A small network was shown many inputs. Here are its activations along a few directions, one row for each input.
In each table, some parts of the input vary, and every possible input appears once, in random order.
Descriptions start from the smaller parts, as in this example, which fits no table here: line(6) and (point or ring(11) or (values(2) and ring(8))).
Shared parts are said once, and a part with two or three values counts as separate values.

Table:
R1: [ 2.765, -3.279,  3.689,  4.355, -1.426, -0.150,  1.432, -2.822,  0.259,
 -6.175,  2.163]
R2: [-0.054, -2.972,  3.926,  0.562,  0.814,  2.003, -2.715,  6.797,  1.597,
 -0.684,  0.869]
R3: [-4.080,  3.937, -7.098, -0.535,  3.672,  1.197,  1.704, -2.524,  3.519,
  1.542, -4.795]
R4: [ 2.428, -3.166, -0.483,  0.855, -3.346, -2.997,  2.955, -3.656,  0.047,
 -0.217,  3.048]
R5: [ 0.175, -4.742,  0.306,  0.952, -0.638, -2.978, -2.071, -0.209,  2.372,
  3.882,  1.614]
R6: [-0.825, -2.889,  1.747, -3.268, -0.527,  0.014, -3.437,  5.477,  1.712,
  3.563,  0.914]
R7: [ 1.425,  0.702, -1.065, -3.731, -2.975, -0.323,  3.574, -1.496, -6.645,
 -1.683,  4.270]
R8: [ 1.905,  3.305, -6.842, -0.786,  0.246, -0.855, -1.177, -4.047,  1.491,
  3.799, -7.210]
R9: [-0.175,  1.993,  3.287, -1.317, -0.237,  2.605, -2.069,  5.832, -3.410,
 -3.433,  3.601]
R10: [-0.686,  2.599,  0.825, -5.123, -1.624,  1.146, -2.024,  4.793, -4.196,
  0.895,  4.137]
R11: [-0.621,  2.927,  4.490,  1.075,  1.569, -2.666,  2.598, -1.841, -0.226,
 -0.089, -3.358]
R12: [-5.248,  1.979, -1.803,  3.437,  2.215,  1.708,  0.505, -2.053,  3.486,
  3.449, -3.989]
R13: [ 1.487,  0.000,  2.895,  0.372, -1.339,  1.273,  1.443, -0.465, -4.802,
 -6.854,  3.041]
R14: [ 0.516,  4.256, -7.143, -1.362,  2.699,  0.702,  1.153, -4.695,  2.632,
  3.130, -5.417]
R15: [ 0.986, -4.649,  3.267,  4.513,  0.896, -0.677, -1.872,  0.911,  2.164,
 -1.124,  1.112]
- What do these inputs look like to the network? => point or line(4) or (values(2) and ring(5))
- Start at R12 and move only the line(4) part, one step at a time. The first step leads to R3. Which rows follow, in order? => R14, R8
- Change only the ring(5) part in R6. List by row number the other rows that result. => R4, R5, R7, R10

Table:
R16: [ 0.071, -3.175,  5.542,  1.827, -0.664, -1.368, -3.408,  3.719,  1.880,
  1.909,  0.691]
R17: [ 0.193,  4.306, -4.105, -4.698, -1.405, -1.225,  1.403, -2.479, -4.705,
  2.215,  0.585]
R18: [ 0.178,  1.724,  2.560, -1.423,  1.383,  2.169, -1.565,  4.487, -1.833,
 -4.112,  0.833]
R19: [-4.217,  4.459, -5.304,  2.742,  5.285,  1.058,  0.061, -3.413,  6.590,
  4.421, -9.512]
R20: [ 2.467, -3.865,  2.295,  2.148, -0.697, -3.946,  2.169, -3.567,  1.507,
  0.379, -0.403]
R21: [ 2.519,  3.471, -0.408, -0.164, -1.206,  1.528,  2.504, -2.685, -4.142,
 -4.610, -0.654]
R22: [-1.347, -1.560,  4.621,  2.745,  0.947,  1.305, -0.830,  2.942, -0.295,
 -2.918,  3.661]
R23: [-0.233, -4.067, -1.047, -0.575, -0.537,  1.200, -3.684,  3.912,  1.789,
  2.859,  0.617]
R24: [-0.143, -1.515,  1.502,  3.225, -1.468, -0.403,  4.081, -4.265, -1.345,
 -4.651,  2.005]
R25: [ 2.843, -2.307, -4.731,  0.152, -1.203, -1.692, -0.137, -3.663,  2.264,
  1.319,  0.546]
R26: [-2.330,  2.529, -0.925, -5.977, -0.435,  1.372, -0.594,  5.011, -1.710,
  3.189,  1.632]
- What do these inputs look like to the network? => point or (values(2) and ring(5))
- Change only the values(2) part in R20. List by row number the other rows that result. => R16

Table:
R27: [ 0.540, -4.363,  7.010,  0.037, -4.630,  0.467,  0.466,  3.734, -5.078,
 -2.567,  5.969]
R28: [ 0.512, -3.842, -1.734,  4.937,  1.014, -0.344,  0.463, -5.140,  3.293,
 -1.703, -2.839]
R29: [-1.598,  3.421, -2.523, -3.318,  1.850,  2.275, -2.993,  4.204, -2.318,
  1.817, -2.204]
R30: [-1.625, -4.284, -0.006,  1.133,  0.881, -2.704, -2.386,  2.082,  6.696,
  5.375, -2.248]
R31: [ 2.388,  0.507, -1.714,  2.023,  0.361, -3.534,  3.778, -7.119, -0.265,
  0.851, -2.982]
R32: [-2.478,  4.703, -4.727, -4.014,  1.090,  1.947,  2.254, -0.411, -1.677,
 -0.445, -1.423]
R33: [-3.518,  0.552,  2.190,  0.425,  4.074,  2.031, -2.979,  4.796,  4.150,
  4.035, -2.445]
R34: [-1.455,  5.824,  0.311,  0.114,  0.981, -0.116,  2.981, -3.733, -0.913,
 -2.187, -3.683]
R35: [ 1.469,  0.635, -6.472, -2.676, -1.478, -1.223,  2.729, -4.543, -0.149,
  3.227,  0.645]
R36: [ 4.247, -3.349,  5.774, -1.343, -2.084,  0.692, -0.033,  4.525, -2.737,
 -6.310,  5.405]
R37: [-1.269,  2.615,  0.320,  5.282,  1.884,  2.993,  0.322, -0.841,  2.217,
 -3.172, -2.343]
R38: [ 1.675,  0.097, -3.957, -3.014, -2.629, -0.977, -3.161, -0.243,  0.554,
  5.201, -0.127]
R39: [ 1.113, -2.515,  5.528,  0.417, -1.313, -1.506, -1.439,  2.689, -3.774,
 -4.120,  8.274]
- What do these inputs look like to the network? => values(3) or (values(2) and ring(5))
- Start at R28 and move only the ring(5) part, one step at a time. The first step leads to R31. Which rows follow, in order? => R35, R38, R30
